These are the activations of a small neural network, seen along a few directions. Each row is one input.
Each table varies a few parts of the input and shows all the possible inputs, shuffled.
A made-up example of a description, with smaller parts first: one of 4 places along a line, together with either a single point or one of 11 places around a ring or (one of 2 separate values, together with one of 8 places around a ring).
Shared parts are said once, and a part with two or three values counts as separate values.
In the rows, zero is written as 128.

Rows:
row 1: [187 137  82 155 223 123 100 129 194 187 173]
row 2: [ 87 152 131 114 102 173 147 153 130 104 130]
row 3: [110 161 148 117  98 142 128 137 107  72 142]
row 4: [117 111 154 113  84  99 142 128  93 141 104]
row 5: [124 140 138 103 108  85 114 116  86  94 108]
row 6: [ 91 139 123  95 127 172 151 145  90 119 130]
row 7: [122 167 137 111 107 140 124 138  98  67 118]
row 8: [ 85 138 150 116 111 170 160 154 119 111 129]
row 9: [100 108 134 116  97 130 173 145 105 145 104]
row 10: [ 99 158 119 108 112 171 143 153 121 100 106]
row 11: [ 86 137 141 115 113 167 159 158  90 124 133]
row 12: [163  92 102 189 160 137  87 100 194 152 151]
row 13: [105 110 116  96 111 135 166 132 105 141 101]
row 14: [180 133  95 154 224 131 105 120 182 198 189]
row 15: [174  98  90 184 172 136  83 100 187 148 128]
row 16: [111 138 168 120  95  92 127 121  72 109 126]
row 17: [112 152 158 120  84  97 116 116 112  90 124]
row 18: [119 125 143 113  73 104 130 123 133 122 102]
row 19: [108 148 167 119 107 140 141 139  96  79 140]
row 20: [123 112 137  94  98 102 134 115  93 137 101]
row 21: [114 112 102  98 110 125 160 140 119 131  85]
row 22: [167  76  94 173 187 136  88  91 156 167 151]
row 23: [130 114 123  96  97  93 128 124 107 126  85]
row 24: [188 154  91 167 209 131  97 128 212 178 168]
row 25: [174 134 121 175 208 130 114 129 209 188 190]
row 26: [123 158 147 114  93  95 113 117 102  86 101]
row 27: [ 99 110 142 117  95 134 174 141 134 133 101]
row 28: [110 139 176 121  94  96 129 118 101  98 122]
row 29: [162  73 111 194 175 133  95 104 156 172 156]
row 30: [123 149 127 100 122 130 125 137  81  75 125]
row 31: [174  78  80 174 187 127  83 100 169 156 135]
row 32: [116 139 151 101 108  95 120 108  72 104 124]
row 33: [109 146 159 117 109 136 139 142  67  91 144]
row 34: [176 130 112 176 212 128 111 132 183 202 195]
row 35: [160  78 120 192 172 136  99 102 184 159 151]
row 36: [114 148 141  98 122 140 131 129  67  85 142]
row 37: [ 99 141 109  97 126 162 145 153 103 109 113]
row 38: [130 131 132 107  82 102 127 124 124 118  79]
row 39: [176 148 104 171 197 132 102 127 219 182 190]
row 40: [102 123 123 115  86 136 161 139 145 126 102]
row 41: [116 112 162 114  83 102 143 125 122 129 100]
row 42: [113 129 111 109  95 134 158 140 136 121  79]
Q: Describe the family of inputs behind these rows.
A: one of 6 places around a ring, together with either one of 2 separate values or one of 5 places around a ring
Q: Changing only the place on the ring of 6 turns row 17 into row 26. The same change can be made to row 2. Which row results?
A: row 10
Q: Changing only the place on the ring of 6 turns row 27 into row 21. The same change can be made to row 8. Which row results?
A: row 37
Q: Change only the place on the ring of 5 in row 9. List by row number the other rows that result.
A: row 4, row 11, row 16, row 33

Rows:
row 43: [134 114  78 157 188 197 143 149 191 166 143]
row 44: [ 75 123 110  83 108 186 195 172 106 147 101]
row 45: [170  72  82 163 143  92  99  96 187 187  98]
row 46: [109  77 143 114  54  84 161 119 117 146  57]
row 47: [102 180 169  80  83  94 179 157 140 144 120]
row 48: [114 111 131 162 173 193 119 133 102 109 184]
row 49: [154 175 169 143 161 101  99 122 117 123 193]
row 50: [160  69 120 148 151  86  80  76  84 137 127]
row 51: [131  95 139 127  80  96  95  91  88  71  79]
row 52: [167 170 138 148 157 109 122 135 223 165 164]
row 53: [124 205 161 105 107 104 111 137 107  71 141]
row 54: [ 94 144  95 107 131 193 132 150  74  69 128]
Q: Changing only one part turns row 49 into row 50. The same change can be made to row 47. Which row results?
A: row 46
Q: Describe the family of inputs behind these rows.
A: one of 3 separate values, together with one of 4 places along a line
Q: Change only the choice among 3 separate values in row 52. List by row number the other rows that result.
A: row 43, row 45

Rows:
row 55: [117  83 160 109  60  64 115  90  47  95  73]
row 56: [ 86 204 162  68 100 141 150 160  51  63 143]
row 57: [185 153 133 182 186 107  56  98 167 114 189]
row 58: [136 129 102 163 205 194 144 157 182 183 189]
row 59: [101 109 149  86  38  77 169 129 114 133  50]
row 60: [174  88 100 160 153  89 118 108 216 213 115]
row 61: [110 175 181 107  70  98 102 117  61  36 123]
row 62: [147  89  62 164 179 182 132 136 207 183 125]
row 63: [165 182 115 147 219 149 103 141 156 143 209]
row 64: [ 54 152 151  82  86 186 196 175  78 100 122]
row 65: [ 70 110 112  85  64 173 183 156 105 100  58]
row 66: [191  62 111 182 174  77  67  70 152 174 141]
Q: Describe the family of inputs behind these rows.
A: one of 2 separate values, together with one of 6 places around a ring
Q: Changing only the place on the ring of 6 turns row 58 into row 62. The same change can be made to row 64. Which row results?
A: row 65
Q: Change only the choice among 2 separate values in row 57. List by row number the other rows that result.
A: row 61

Rows:
row 67: [ 67 168 184  54  24  99 174 149  41  56  73]
row 68: [146  93 130 146 113  91 131 112 173 175 109]
row 69: [170  93 118 157 159  95  80  90 115 135 135]
row 70: [137  62 116 163 123 121 120 105 151 160 103]
row 71: [151 145 125 163 170 147  86 117 135  95 173]
row 72: [174 126 132 139 151  63  87  95 138 151 141]
row 73: [118  96  82 130 139 173 149 138 159 153  99]
row 74: [156 181 141 147 161 118  91 125 157 114 176]
row 75: [ 58 135 167  67  27 131 157 136  20  43  74]
row 76: [112 136 115 133 176 194 146 153 124 134 173]
row 77: [119 172 130 122 166 163 155 165 142 152 176]
row 78: [128 127  95 116 128 141 160 152 179 168 103]
Q: Describe the family of inputs behind these rows.
A: one of 2 separate values, together with either a single point or one of 5 places around a ring
Q: Changing only the choice among 2 separate values turns row 73 into row 78. The same change can be made to row 71. Which row results?
A: row 74
Q: Change only the choice among 2 separate values in row 70. List by row number the other rows that result.
A: row 68

Rows:
row 79: [118 133 147 140  83  57 131 107 123 115  91]
row 80: [186 103  71 200 197 144  77 119 194 205 171]
row 81: [115 110 161 115 113 131 182 150  99 173 106]
row 82: [188 104 114 177 228 117 100  98 214 176 177]
row 83: [122 127 119 146 147 165 128 148  87  60 113]
row 84: [115 204 161 109 116 127 116 156 152 111 139]
row 85: [140 126 117 119  74 138 112 107 153  87  79]
row 86: [128 163  99  75 134 113 167 155 133 147 117]
row 87: [103 128 139 106 133 138 102  96  54 116 137]
row 88: [ 83  71 110 114  94 152 144 131 132 134  85]
row 89: [ 93 155 135 125 118 178 163 151 122 104 175]
row 90: [144 112 162 109  97  76 114 119  75 108 145]
Q: Describe the family of inputs behind these rows.
A: either one of 2 separate values or one of 10 places around a ring
Q: What sort of input is row 84?
A: one of 10 places around a ring

Rows:
row 91: [159  52  73 181 180 153 121 112 210 220 129]
row 92: [164 135  93 194 223 192  87 127 193 136 205]
row 93: [119 124 126 103  89 122 145 138  94  90  89]
row 94: [ 89 139 165  97  94 132 172 146  96  98 111]
row 95: [ 98 134 138  91  83 117 136 121  94 100 118]
row 96: [110 133 123 111  96 119 124 125  96  97  88]
row 97: [112 136 137  95  88 122 116 117  94  99 103]
row 98: [100 149 158 103  87 133 134 136  87 110 119]
row 99: [207  80 126 202 185  66  59  72 174 170 159]
row 100: [ 86 145 159  98  82 127 153 140  87 111 134]
row 101: [182 134  88 156 245 139 106 128 169 198 198]
row 102: [107 137 148 110  88 133 163 157  87 101 105]
row 103: [ 99 146 145 119  95 130 142 144  90 108 104]
row 104: [188 150  97 169 190 114 105 129 247 195 162]
row 105: [101 127 143  90  95 122 156 127 102  87  96]
Q: Describe the family of inputs behind these rows.
A: either one of 5 separate values or (one of 2 separate values, together with one of 5 places around a ring)
Q: Which other rows belong to the same alternative as row 91? List them by row number.
A: row 92, row 99, row 101, row 104
